Each row below holds a small network's activations on one input, seen along a few directions.
In each table, some parts of the input vary, and every possible input appears once, in random order.
A made-up example of a description, with smaller parts first: one of 3 separate values, together with either a single point or one of 9 places around a ring or (one of 4 places along a line, together with one of 5 places around a ring).
Shared parts are said once, and a part with two or three values counts as separate values.

Other details of the inputs vary at random and push rows far along three fixed directions, the same in every table; ignore that.
To show where, the next rows are all for the same input, with only those details redrawn:
[-1.89  0.60 -3.33  1.00  0.95  0.69  1.90  1.02  1.80 -0.27  3.31]
[-0.20  1.82  0.27  1.98 -3.98  1.52  0.61 -0.01 -1.22  3.56 -3.39]
[-0.64  0.97 -1.60 -2.28  1.66 -0.68 -2.01  0.53 -1.33  2.11  0.18]
[-2.00  0.81 -3.04  3.54 -1.13  1.97  4.09  0.83  2.87 -0.65  2.86]
[-0.02  0.88 -1.07 -2.64  2.25 -0.76 -2.50  0.57 -1.48  1.91 -0.01]
[ 1.54  0.31  0.64  3.27  1.26  2.86  3.08  0.85  2.59 -3.11  1.41]
[ 0.99  0.13 -0.47  0.35  3.33  1.17  0.88  1.04  1.65 -2.42  2.29]
[ 2.75 -0.43  0.53 -3.06  8.04 -0.09 -2.17  1.34  0.63 -3.80  3.06]

A family of inputs:
R1: [ 2.80 -0.34  2.74  1.29  1.50  1.57  4.20 -0.43  1.91 -4.97  2.10]
R2: [ 2.77 -2.35  3.84  2.22 -1.33  2.42 -0.39 -1.44 -0.77 -0.59 -4.66]
R3: [-1.23  0.02  1.43  0.56 -1.33  0.50  1.07  0.39 -0.80 -0.14 -2.58]
R4: [ 1.31 -0.33  3.82  0.22 -2.37  1.15 -1.39 -2.66 -3.64  2.33 -7.01]
R5: [-1.67 -0.63 -1.32  2.47 -5.73  1.35  2.61  0.02  1.30  1.97  1.12]
R6: [ 1.00 -0.89  0.03  3.12 -2.95  1.04  2.86 -2.01  2.15 -2.34 -0.28]
R7: [-1.53 -1.70 -0.59 -1.89  1.46 -0.93 -1.61  1.77 -0.30 -0.44  0.15]
R8: [-0.03 -1.97  0.49 -2.64  2.21 -0.22 -1.31  0.66 -0.78  0.59  1.69]
R9: [ 1.43  0.93  0.81 -1.18  1.34  0.34 -1.89  0.37 -1.45  1.32 -1.60]
R10: [-2.97  1.12 -3.75 -2.53 -0.82 -2.12 -1.23 -0.27  0.49  4.13  0.27]
R11: [ 2.88  0.40  3.80 -2.48 -1.19 -1.32 -3.12  0.04 -1.76 -0.30 -4.50]
R12: [-0.24 -0.94 -1.19  3.54 -0.14  1.41  5.39 -1.75  3.20 -4.99  2.29]
R13: [-1.85 -1.59 -2.47  0.29  0.03 -0.45  0.83  1.87  2.77 -2.90  3.21]
R14: [ 1.79 -0.76  0.25 -6.25  4.74 -2.69 -3.19 -0.13 -0.67 -1.48  3.46]
R15: [ 0.07  1.69  3.48  2.65 -2.94 -1.21 -0.25  0.07 -1.71  2.17 -3.28]
R16: [-2.22  0.84 -1.27  0.86 -2.10 -0.60  3.01  0.35  1.19 -1.62  0.39]
R17: [-2.91 -0.17 -3.81 -0.19 -2.48 -4.14 -1.25 -0.61 -1.70  4.15  2.13]
R18: [-0.09  0.08  0.64 -2.58  5.28 -3.47 -4.11  0.43 -1.36 -2.05  3.11]
R19: [-4.50  1.29 -5.45 -0.96 -1.81 -1.05  0.04 -0.54  0.64  3.98  1.75]
R20: [ 0.52 -2.36 -1.37 -2.09  1.43 -1.02 -2.87 -0.97 -0.14 -0.80  0.72]
R21: [-0.66  1.59 -0.43 -0.76 -2.76  0.03 -1.84  0.99 -1.50  4.81 -2.44]
R22: [-3.12  1.61 -3.25  1.40 -3.13  0.70  1.33 -0.56  0.39  3.23  0.01]
R23: [ 5.10 -0.90  7.52  2.63  1.05  3.82  3.11 -0.69  0.14 -3.96 -2.60]
R24: [ 2.82  0.26  4.14  0.15 -0.34 -1.80 -3.90 -1.11 -3.10  0.58 -3.17]
- What is each input in this table made of? => either one of 4 places along a line or one of 5 places along a line or (one of 3 separate values, together with one of 5 places around a ring)
- Which of the alternatives is R22? => one of 5 places along a line
- Change only the place on the ring of 5 in R6. List by row number the other rows that result. => R2, R4, R12, R20
- A walk changes only the place on the line of 4. It starts at R15 and steps to R18. List the rest of the walk in order. => R24, R17

A family of inputs:
R25: [-1.39  0.10  1.54  4.43 -5.52  1.82  0.41  1.35  0.25  4.05 -3.06]
R26: [ 1.87  1.92 -0.65 -5.04  6.59 -0.51 -3.61 -0.64 -1.31  1.33 -1.58]
R27: [ 1.13 -1.10  1.15 -3.64  3.55 -4.38 -5.29  1.66 -1.65 -1.14 -0.29]
R28: [-3.30 -2.55 -4.28  1.52  0.74 -1.63  0.44  2.40  3.17 -1.36  5.63]
R29: [-9.73 -0.68 -7.88 -0.60 -2.48 -1.71  3.30 -0.23 -1.00  2.29  4.70]
R30: [ 2.58  3.53  0.18 -3.78  5.70 -1.79 -4.58  1.11 -1.81  0.87  1.10]
R31: [-2.18  0.51 -0.98 -1.99 -6.24  0.76 -0.69 -0.29 -1.46  6.98 -2.28]
R32: [-0.59 -0.45  1.15 -5.66  4.02 -2.71 -4.47 -0.41 -2.29 -2.08 -1.47]
R33: [-3.30 -0.83 -4.54  0.27 -6.59 -0.64 -0.99 -2.70 -1.06  6.87 -2.60]
R34: [-0.49 -2.64 -1.35 -3.02  0.39 -0.31 -3.81  0.12 -1.39  0.49 -1.12]
R35: [-1.00  1.02 -4.60  0.88  4.87 -0.15  1.64  1.42  2.29 -2.10  8.30]
R36: [-2.43  0.15 -2.51  3.19  2.54  0.97  3.18  3.38  3.10 -1.66  5.03]
R37: [ 5.80  0.43  5.03  4.26  0.11  5.36  2.55 -1.70  0.68 -1.05 -5.34]
R38: [ 1.75 -0.85  6.42  3.53 -0.44  0.14  0.96  0.24 -1.93 -1.21 -2.95]
R39: [ 4.57 -1.81  4.62  0.02  0.72  1.18 -1.44 -0.13 -0.71 -4.82 -4.72]
R40: [-3.17  2.05 -0.13 -2.19 -6.91 -2.19  0.68 -1.25 -1.79  4.44 -2.80]
R41: [-3.15  1.22  1.02  1.53 -3.41 -2.66 -0.16  0.68 -0.53  1.47 -1.61]
R42: [-2.16 -1.44 -1.14  0.48  0.69  0.31  6.22 -0.08  2.08 -3.72  6.12]
R43: [ 1.03  0.00  1.24 -2.24  3.88 -3.21 -2.70 -1.48 -3.51 -0.31  2.64]
R44: [ 0.63 -0.41 -0.17 -5.13  5.69  0.52 -4.21  1.20 -2.74  0.35 -1.10]
R45: [ 3.90 -3.16  2.69  5.63 -2.52  4.75  6.87  0.75  6.09 -6.72  2.51]
R46: [ 4.55 -1.83  5.93  3.47 -0.93  5.77  0.64 -0.03  0.76 -2.99 -5.13]
R47: [-3.23 -0.70 -4.57 -0.86  4.28 -2.06  2.78 -1.83  4.00 -4.75  6.06]
R48: [-0.43  1.93  0.41  0.02 -5.60  2.17  1.71  0.37 -1.83  5.60 -3.21]
R49: [-5.32  0.59 -5.79 -1.54 -5.31 -0.50 -1.69 -2.33 -1.86  9.36 -1.90]
R50: [-0.86 -0.07  1.33  2.22 -4.00  0.56  2.18 -3.76 -2.73  3.28 -4.16]
R51: [-0.27 -0.48 -4.20 -0.82  3.83 -3.55 -0.44  0.33  2.23 -4.44  7.45]
R52: [-1.87 -0.27 -3.89  8.51 -7.33  1.77  5.53 -0.43  4.17 -0.36  3.95]
R53: [ 6.21  0.43  6.20  5.35 -1.67  3.70  0.07 -0.89  0.65 -1.39 -2.70]
R54: [ 1.26  1.80  1.25 -1.44  2.93  2.21 -1.06  1.64 -0.69 -0.90 -2.99]
R55: [-0.86  2.75  0.81  0.83 -4.06 -2.90 -1.26 -1.94 -1.88  2.37 -1.52]
R56: [ 2.24 -1.48 -0.56 -4.95  4.10 -3.01 -4.24 -1.98 -1.24 -1.09 -1.11]
R57: [ 2.00 -1.28  0.17 -6.80  2.73 -3.43 -3.56  0.20 -1.34 -1.16  0.53]
R58: [ 0.67  1.44  0.70  5.28  3.45  2.56  4.68  3.92  5.03 -4.99  3.25]
R59: [ 5.52  2.17  5.40 -1.70  2.21  2.77  0.36  1.31  0.23 -1.49 -3.62]
- What is each input in this table made of? => one of 5 separate values, together with either a single point or one of 6 places along a line
- Changing only the choice among 5 separate values turns R45 into R34. The same change can be made to R31. Which row results? => R46
- Which other rows agree with R51 in the choice among 5 separate values? List them by row number. => R30, R35, R43, R52, R53, R55
- Change only the choice among 5 separate values in R56. List by row number the other rows that result. => R27, R39, R51, R57
- Change only the choice among 5 separate values in R59. List by row number the other rows that result. => R26, R30, R54, R58
